A small network was shown many inputs. Here are its activations along a few directions, one row for each input.
Each table varies a few parts of the input and shows all the possible inputs, shuffled.
Descriptions start from the smaller parts, as in this example, which fits no table here: one of 8 places around a ring, together with either a single point or one of 11 places around a ring or (one of 3 separate values, together with one of 6 places along a line).
Shared parts are said once, and a part with two or three values counts as separate values.

Other details of the inputs shift rows strongly along two fixed directions, in all tables alike. That doesn't count.
To show where, the next rows are all for the same input, with only those details redrawn:
[  67   53   47 -109  -28    8    1  -29  -39   -2  -22]
[-11  12  -4   9  -8   8   2  -8  -3   6   5]
[-11  12  -5   9  -8   8   3  -8  -3   6   6]
[-11  12  -4   9  -7   8   2  -8  -3   6   5]
[-10  12  -4  10  -8   8   2  -8  -3   7   5]
[-10  13  -4   9  -8   8   2  -8  -3   7   5]
[ 15 -30  -1 -14  32 -20  26 -20   1 -33  -8]
[-11  11  -4  10  -8   8   3  -8  -3   6   5]

A family of inputs:
r1: [ 15 -27  -1 -14  30 -17  24 -20   1 -30  -8]
r2: [-21   3  11  13  -3  15  -3  -3  -3  12  -5]
r3: [ -8 -11   0   5 -12  21 -24  17  -2  -1  12]
r4: [ -4   4 -14   4 -15  12 -26  12   2  -8  20]
r5: [ -2  12 -12   6   4  -4  -4  14   9  28  -8]
r6: [  5 -45  28  -6  36 -22  22 -13   2 -28 -14]
r7: [ 22 -23 -19  10  27 -45  20  10  15 -13 -14]
r8: [ -7  17   1  16 -10  -1   8  -3  -6   2   7]
r9: [ -4 -15  16   7 -16  16 -23  18   0   1  15]
r10: [ -8  -5  -9  -1 -10  18 -25  13  -3  -5  13]
r11: [-15   6   2   5  -3  15   0  -8  -4   8  -2]
r12: [  7 -40   3   1  34 -38  20  13  23  -7 -20]
r13: [  3   5  -7  10 -17   7 -23  15   4 -14  22]
r14: [  5  16 -17  10  -2 -13  -3  13   8  25  -5]
r15: [ -5  10  -3   2   1  -3  -4  18  11  28 -13]
Describe the family of inputs behind these rows.
Answer: one of 3 separate values, together with one of 5 places along a line
Changing only the place on the line of 5 turns r15 into r14. The same change can be made to r2. Which row results?
Answer: r1
Change only the choice among 3 separate values in r12. List by row number the other rows that result.
Answer: r6, r9
Change only the place on the line of 5 in r10. List by row number the other rows that result.
Answer: r3, r4, r9, r13
